A small network was shown many inputs. Here are its activations along a few directions, one row for each input.
Each table varies a few parts of the input and shows all the possible inputs, shuffled.
A made-up example of a description, with smaller parts first: one of 5 places around a ring, together with either a single point or (one of 2 separate values, together with one of 4 places along a line) or one of 11 places around a ring.
Shared parts are said once, and a part with two or three values counts as separate values.

Other details of the inputs vary at random and push rows far along two fixed directions, the same in every table; ignore that.

A family of inputs:
r1: [  3 -10  42  -5 -28 -39  25 -21  21 -44 -12  29  -2]
r2: [ 31   9  40  -5 -45 -34  30 -30   6 -28 -18  23  -8]
r3: [ 13 -10  50  18 -38 -60  39 -11  34 -46 -36  13  18]
r4: [  4  48 -49  37  -1   4 -16 -20  52 -23 -14  10  57]
r5: [  3 -18  18 -18  16  37 -17  15 -59  52  18 -26 -40]
r6: [ 14  -2  -4 -21 -14 -17  -5 -11 -12  -4   2  -6  -9]
r7: [-16  38 -89  -3  29  26 -49 -21  31 -13  18   6  39]
r8: [ 17   4  48  11 -44 -44  48  -8  35 -46 -27  38  -7]
r9: [-25 -24   2  14  17  26  32  12 -65  52  39 -46 -16]
r10: [ -9 -34  40  11  16  15   4  31 -34  37 -10 -19 -14]
r11: [  6  60 -82   1   8  27 -54 -25  19  -3  28 -13  31]
r12: [  7  -6  25  -3  -3  -9  20 -17   4 -16 -16  35  -4]
r13: [-15 -30   8 -16  25  26  -8  44 -33  42  16 -22 -35]
r14: [-16   4  -5   2   5  14 -16  23   4   3  20 -18 -12]
r15: [-28 -40  13  -1  24  14 -21  39 -34  41   6 -46 -13]
r16: [ 19   1  35   5 -24 -31  44  -1  21 -30 -29  36  -7]
r17: [ -3 -44  39  -2   8  -9  15  28 -23  25 -17 -15 -10]
r18: [ -6  38 -88  -3  38  35 -42 -20  27  -1  14  15  38]
r19: [ 28  49 -78  -9   7   9 -26 -33  24  -9   3  11  33]
r20: [  1  -6   9  -8 -18 -29  19   8  20 -27 -12   9  -6]
r21: [-28 -26  28  -5  21  39 -22  18 -39  38  26 -14 -33]
Each input here is: either a single point or (one of 4 places along a line, together with one of 5 places around a ring).
Which other rows does r17 become when the place on the line of 4 takes its other values? List them by row number. -> r13, r18, r19
Which other rows does r21 become when the place on the ring of 5 takes its other values? List them by row number. -> r1, r7, r12, r18
Start at r6 and move only the place on the ring of 5, one step at a time. The first step leads to r11. Which rows follow, in order? -> r2, r5, r19

A family of inputs:
r22: [ -9  26 -51  30  10  -2 -12 -12  59 -22 -21  18  61]
r23: [ 20  46 -44  -9  -7  -2 -34 -17  49 -30  -8  25  23]
r24: [ 17  39 -33  -9 -11  -9 -26 -26  43 -38 -10  29  17]
r25: [  9 -47 102 -33 -47 -48  42   5 -15 -25  -5  20 -60]
r26: [  9  47 -48  -5  -6   2 -38 -34  43 -39   0  27  25]
r27: [ -9  17 -31  28  -9 -27  16  -4  60 -43 -34  26  46]
r28: [-48 -41   9  12  64  62 -38  70 -48  70  34 -62 -21]
r29: [ 24  37 -46  -5 -19 -27   3 -49  24 -39  -9  18  35]
r30: [-32   0 -42  22  57  53 -49  29   1  42  21 -32  28]
r31: [ 24 -52 115 -13 -40 -45  80  -6 -36  -9 -35  34 -51]
r32: [-38 -29  25  29  12  41 -21  56 -64  74  39 -91 -27]
r33: [  5   9 -53 -16  25  31 -40  10 -27  39  23 -35   2]
r34: [  0  18 -45   1  36  56 -29   8 -22  46  21  -9  -2]
r35: [ 21  37 -48 -11 -19 -24   9 -42  25 -32  12  10  25]
r36: [ 23  38 -15  11 -18 -16  28 -53  27 -40 -18  50  26]
r37: [-15 -57  90  11 -17 -46  58  40  -5 -18 -34   1 -27]
r38: [-18 -36  -5 -27  36  48 -40  33 -80  75  38 -62 -41]
r39: [ 18 -52 119 -16 -46 -47  91  -8 -35 -13 -13  33 -58]
What is each input in this table made of? -> either a single point or one of 5 places around a ring or (one of 3 separate values, together with one of 4 places along a line)

A family of inputs:
r40: [-35  18 -56 -10  60  67 -51  13 -17  18  46 -13 -14]
r41: [  9  38 -19 -14 -23 -10 -34 -24  51 -32  12  24  16]
r42: [ 28 -67  90 -19 -49 -77  89 -15 -18 -15 -46  46 -29]
r43: [  9  16 -46 -21 -27 -36 -23 -27  41 -40 -12  25  21]
r44: [-18 -49  52  -4  18  53  -5  48 -85  87   8 -27 -69]
r45: [-50 -10 -26  72  63  50 -67  59  27  32  13 -44  44]
r46: [ 28  30 -40 -19  24   0 -22 -21  29 -29 -15  16  30]
r47: [-26 -40  45  -2  11  27  22  32 -90  54  53 -58 -63]
r48: [ 15 -53  74  -8 -49 -72  73 -22 -48  -8 -19  -5 -22]
r49: [ 54 -37 103 -11 -57 -85  93 -15 -30 -26 -34  -3 -24]
r50: [-33 -79  45 -39  34  20 -20  28 -79  50  13 -24 -54]
r51: [ 10  43 -31  -1 -30  -5 -34 -14  39 -33 -21  22   5]
r52: [ 32  37 -46 -25  -6 -14 -37  -5  43 -27  -4   2  17]
r53: [ 16 -43 117 -14 -42 -52  54  -9 -17 -39 -60  43 -47]
r54: [-22 -52  56 -17  30  58 -13  40 -73  91  45 -28 -54]
r55: [-78   1 -66  53  74  54 -45  93   6  50  13 -55  48]
r56: [ 21  49 -20  19 -27 -15  16 -53  23 -26  14   9  43]
r57: [ 46  33 -42  -3   6  -6  12 -17  31  -7 -15  23  31]
r58: [  8  38 -30 -10 -28 -24  -2 -16  55 -60   6  32   0]
r59: [-20  20 -67   5  46  72 -25  19 -18  46  51 -11 -11]
r60: [ 11  31  -4  -7  -5  -8  -8 -45  46 -47  -7  48  32]
r61: [-29  23 -59  42  10  14   9  -4  73 -14 -22 -29  69]
r62: [ 23  54 -32  32 -34 -12  16 -44  10 -27 -19   7  32]
What is each input in this table made of? -> either one of 3 separate values or (one of 4 places along a line, together with one of 5 separate values)
Which other rows does r41 become when the choice among 5 separate values takes its other values? List them by row number. -> r43, r51, r52, r58
